A small network was shown many inputs. Here are its activations along a few directions, one row for each input.
Each table varies a few parts of the input and shows all the possible inputs, shuffled.
Descriptions start from the smaller parts, as in this example, which fits no table here: one of 5 places around a ring, together with either a single point or one of 11 places along a line or (one of 3 separate values, together with one of 4 places along a line).
Shared parts are said once, and a part with two or three values counts as separate values.

Other details of the inputs shift rows strongly along two fixed directions, in all tables alike. That doesn't count.

A family of inputs:
row 1: [-38  60 -58  34 -12 -74 -43 -35 -53  -6  98]
row 2: [-17 -28  -8   6 -33 -19   1  22  11  15  60]
row 3: [ 25   4  27   5  12  27  38  12  22  44 -30]
row 4: [-22  14 -19  -9 -58 -66 -16  23 -51 -47  87]
row 5: [ 63 -66   1   5 -41  27  54 -33  51  74  -5]
row 6: [-12  23  -1 -38   0   4 -11   4  31 -26 -20]
row 7: [ 75 -34   4   7 -35  33  59  -6  -3  95 -26]
row 8: [ -7  19  -4   1  50  42  -3  32  16 -73 -66]
row 9: [-11  22  11  32 -23 -41 -33  64 -64 -16  94]
row 10: [-43 -29 -15  21 -43 -54 -14  31 -51 -43  92]
row 11: [-35 -28  15 -16  51  20 -32   4   1 -57 -75]
row 12: [-29  29   1  -9  51  45  -5  40  21 -53 -63]
row 13: [ 26   4 -16 -14 -49 -33   0   4   5  -9  51]
row 14: [-33 -13  44  -9  58  27 -46   0  14 -48 -61]
row 15: [ 74 -30   8 -30 -54   6  38 -40  15  87 -23]
row 16: [  4  20  34 -28   7  -2 -35  -7   5 -18 -21]
row 17: [ 65 -30   0  10 -44  40  81 -15   4  79 -22]
row 18: [-37  58 -39  31  97  34 -18 -33 -20 -28 -51]
row 19: [ 24   8  30 -33  -7   1  18 -23  41  36 -27]
row 20: [-15 -27  19  12 -21 -35   1  16   4  23  59]
row 21: [-57  23 -34  23  93  20 -35 -62   1 -30 -50]
Description of these inputs: one of 3 separate values, together with either a single point or one of 6 places around a ring.
The inputs of row 12 and row 6 match in every part but the choice among 3 separate values. If row 9 is changed in the same way as row 12 into row 6, which row does it become? -> row 16
Which other rows does row 17 become when the choice among 3 separate values takes its other values? List them by row number. -> row 4, row 10
Which other rows does row 8 become when the choice among 3 separate values takes its other values? List them by row number. -> row 5, row 13

A family of inputs:
row 22: [ 46  -7 -11  15 -34   5  34  -8   2  53  26]
row 23: [-25  11  14 -16  26  -1 -34  22   5 -44 -18]
row 24: [ 39 -13  19   2 -36  -6  26  -8  -3  67  22]
row 25: [ 17   1  -4  -7  18  43  33 -15  27  21 -61]
row 26: [-19  25   6 -12  21   0 -20  13 -18 -50 -26]
row 27: [ 23  -2  -7  13 -23  -9  17 -39   9  73  31]
row 28: [-15  25 -33  14 -17 -45 -17  -7 -30  -4  65]
row 29: [ 13 -29  16 -19   7  31  20 -24  40   6 -58]
row 30: [ 25 -29 -10  17 -29   6  39  -7  -2  60  22]
row 31: [-26   5  11  -5  26   0 -24  11 -21 -48 -27]
row 32: [-25  14   2 -20  13  -2 -16  14  10 -62 -18]
row 33: [ 10  -9  -5  -4  28  33  11 -58  23  29 -56]
row 34: [-21   8  -9  22 -16 -31  -5  35 -25   2  67]
row 35: [-23  19   7   8  39   9 -25  21  -1 -43 -14]
row 36: [-31   8  17 -16  23  -3 -23  18  16 -52 -14]
row 37: [ -7  -6 -15  29 -18 -28 -11  25 -35 -11  64]
row 38: [ 28  -6   9 -27   5  36  14 -18  33  14 -63]
row 39: [-10 -13  -8   5 -33 -38 -21  26 -28 -12  60]
The inputs of row 39 and row 23 match in every part but one. If row 29 is changed in the same way as row 39 into row 23, which row does it become? -> row 36
Describe the family of inputs behind these rows. -> one of 3 separate values, together with either a single point or one of 5 places along a line
Which other rows agree with row 32 in the choice among 3 separate values? List them by row number. -> row 22, row 25, row 26, row 28, row 38
Which other rows does row 34 become when the choice among 3 separate values takes its other values? List them by row number. -> row 25, row 30

A family of inputs:
row 40: [-25   7   8  -9  11 -14 -16  22 -13 -18  19]
row 41: [ 15  -8  -5   6  -4  -3  11 -14  14  37   4]
row 42: [-14   6  -7  12   3 -12 -22  23 -29 -32  31]
row 43: [ 14  -9  -5   2  -9   8   5 -16  10  37   6]
row 44: [ 19 -12  20   1 -15   2  12   3   1  30   0]
row 45: [-11  13   1 -10  29  27   7  -7   9 -26 -54]
row 46: [ -8  14   1  -8  34  22   7  -6  12 -25 -54]
row 47: [-14   5  20 -12  31  23  -7  10  17 -16 -47]
row 48: [-23  -3  -3   0 -10 -22 -21  32  -8 -37  29]
row 49: [-10   4 -11   9   1  -3 -11  19 -13 -11  26]
row 50: [-20  23 -14   5   3 -16 -25  27 -28 -42  31]
row 51: [ 29   1  -7   2 -13   7  17  -4   4  28   1]
row 52: [ -9  13   0  -4 -25 -40 -10  25 -32  -3  63]
row 53: [-22   3   5  -4  27  10 -11 -15   0 -26 -36]
row 54: [-24   9  11   9  -4 -23 -28  35 -21 -43  28]
row 55: [ 15  -9   5   1 -11   7  16 -18  27  26  16]
row 56: [ 22   1  -5  -4 -15   5   7 -21   5  34   2]
row 57: [ 22   0  12  -3 -26   5  16   3  11  25   0]
row 58: [-17   3  -4  10   4  -2 -13  14 -24 -30  12]
row 59: [ -9   0  -1 -28   9   4  -8   3  11 -38 -33]
row 60: [ 14 -11  13   3 -20   7  13   8  16  28   3]
row 61: [-10  18  17 -13  19  10  -9  12   5 -23 -33]
row 62: [ 21  -2  -6   2 -19  13  22  -9   0  28   0]
row 63: [  4 -12  -4   2 -12   5  17 -20   9  36   2]
row 64: [19 -9 -6 10 -4  5 21  0 11 31  4]
row 65: [-16   6  -4   5   8 -12 -29   3 -19 -24  16]
row 66: [ 16 -16   1   9 -13   9  26 -11  -3  26  -1]
row 67: [-14   2   9  -5  38  15  -7 -20  11 -21 -54]
row 68: [-14  21 -10   1   8 -23 -19   5 -10 -22  13]
row 69: [-16   4   2  -2  40  26   6  -1  17 -21 -51]
row 70: [-21   5   3  -6  39  17  -5 -15  20 -16 -50]
row 71: [ 16   1  -4  -1 -13  -5  19 -23   7  34  -1]
row 72: [-5  3 -9  8  6 -2 -7 17 -5 -7 13]
row 73: [ -7  16  -7   7 -29 -37 -10   9 -13 -15  75]
row 74: [  2 -19   8 -23  12  13  -2  -7  16 -23 -44]
row 75: [-16 -12   0 -22  15   6 -10   7  16 -34 -30]
row 76: [ 19 -14  18  -8  -9   1  14  -6  -2  33   3]
row 77: [  9 -13  -5   7 -11  12  27  -6   6  31   2]
row 78: [ 17   0  -5  -3 -20   6  12 -24   3  34  -1]
row 79: [  0   3   6  -3  38  28  -8  -1   8 -25 -53]
row 80: [ 21 -11   1   7  -6  -5   9 -19   5  33   1]
row 81: [-13   0  -8   7   3   8  -1  10  -7  -8   6]
row 82: [-22  -2  10  -8  16  -2 -25  19  -1 -56 -21]
row 83: [ 24 -11   3 -10 -29   1  16  -1  13  18  -1]
row 84: [ 27   1  -7   4 -10   2  23  -5   6  29   1]
row 85: [ -1  15  -8  -3   3 -10 -15  -3  -4  -6   3]
row 86: [ -9   0   0  10  12  -3   3   5 -11 -17  -3]
row 87: [-16   8   6   5   7 -13 -18   1  -1 -36  25]
row 88: [ 16  -8  -5   3  -7   3   6 -13  12  37   4]
row 89: [ 26 -13  -1  11  -5   3  19  -5   1  27   1]
row 90: [-18  13 -16   9 -30 -41  -9   7 -31  -5  61]
row 91: [ -7   3 -11  16 -21 -41 -24  13 -32  -4  64]
row 92: [ 15 -14   1   4 -15   7   9 -24  -2  32   0]
row 93: [  8 -11  -4   3 -13  10  10 -19   7  37   3]
The inputs of row 88 and row 91 match in every part but one. If row 63 is changed in the same way as row 88 into row 91, which row does it become? -> row 53
Describe the family of inputs behind these rows. -> one of 3 separate values, together with either a single point or one of 5 places along a line or (one of 2 separate values, together with one of 6 places around a ring)
Which other rows does row 69 become when the place on the ring of 6 takes its other values? List them by row number. -> row 49, row 64, row 72, row 77, row 81
Which other rows does row 70 become when the choice among 3 separate values takes its other values? List them by row number. -> row 67, row 71
Which other rows does row 61 become when the place on the line of 5 takes its other values? List them by row number. -> row 52, row 57, row 59, row 83

A family of inputs:
row 94: [-38  18  -3 -22  24 -10 -29  11   3 -61 -22]
row 95: [-33  15  -4   5  34  -6 -46  16 -20 -52  -3]
row 96: [ 13  -1  -9  13 -40 -30   3  14 -30   2  59]
row 97: [  8  12 -14   0 -41 -35   5  22 -22  10  57]
row 98: [-44  17   0  14  47  -9 -36  14 -24 -52  -6]
row 99: [-30  30 -19  20  21 -18 -15  21 -23 -36  27]
row 100: [  0   1 -20  31 -18 -24   8  16 -35  12  57]
row 101: [ 14  15  10 -18  31  39   9 -23  32 -16 -74]
row 102: [-32  14  12 -17  29  -7 -35  19 -15 -56 -27]
row 103: [ 54 -15   2   1 -17  26  30 -42  31  90 -13]
row 104: [ 60 -25  -8   7 -23  34  43 -30  18  76 -20]
row 105: [-21   8  -4  -1  46  21  -2 -21  23 -19 -47]
row 106: [-33  31   9  -7  31 -15 -43   9  -8 -62  -3]
row 107: [ 10  14  -5  -9  41  47   3 -20  31  -6 -73]
row 108: [ -2  -2 -25  14 -30 -32  -9   2 -11  14  68]
row 109: [ -6 -15 -16  23 -15 -23   6  -2 -18  16  46]
row 110: [ -2 -16  11 -16  31  47  18 -31  31   5 -82]
row 111: [ 37  -9   4  12  -5  16  34 -36  20  80  -6]
row 112: [-10   7   7 -18  27  17  -9 -22  27 -33 -47]
row 113: [ 27 -18   0  -4 -24  16  40 -35  27  67  -6]
row 114: [-25   4  19 -10  13   1 -20  65  -3 -74  -5]
row 115: [ 14   5  22 -31  30  37   7 -26  38  13 -84]
row 116: [ 25 -27 -13   8 -24   4  15 -21   7  43  14]
row 117: [-35   6   0  -6  19 -14 -33   8 -11 -70  -3]
row 118: [ 33 -22  13   2 -19  20  33 -28   9  72 -13]
row 119: [ -1 -16 -10  -1 -44 -40  -1  14 -23   5  57]
row 120: [ -6   9   0   9 -20 -22  -1   3 -16  26  46]
row 121: [ -4  16 -15  14 -29 -25   8  17 -25  13  59]
row 122: [  9 -21  24   5 -47 -31  -2  51 -11  11  67]
row 123: [-32  17  12  -4  28 -12 -42  13 -19 -66  -7]
row 124: [ 20  -5  12 -26  24  45  20 -15  25   0 -91]
row 125: [ 25 -12  -3   8 -26  11  34  -8  -6  46   6]
row 126: [  4 -32  11   2 -52 -31   7  47  -2   2  69]
The inputs of row 124 and row 102 match in every part but one. If row 107 is changed in the same way as row 124 into row 102, which row does it become? -> row 103
Describe the family of inputs behind these rows. -> one of 3 separate values, together with either a single point or (one of 2 separate values, together with one of 5 places around a ring)
Which other rows does row 97 become when the place on the ring of 5 takes its other values? List them by row number. -> row 99, row 101, row 107, row 121
Which other rows does row 117 become when the choice among 2 separate values takes its other values? List them by row number. -> row 112
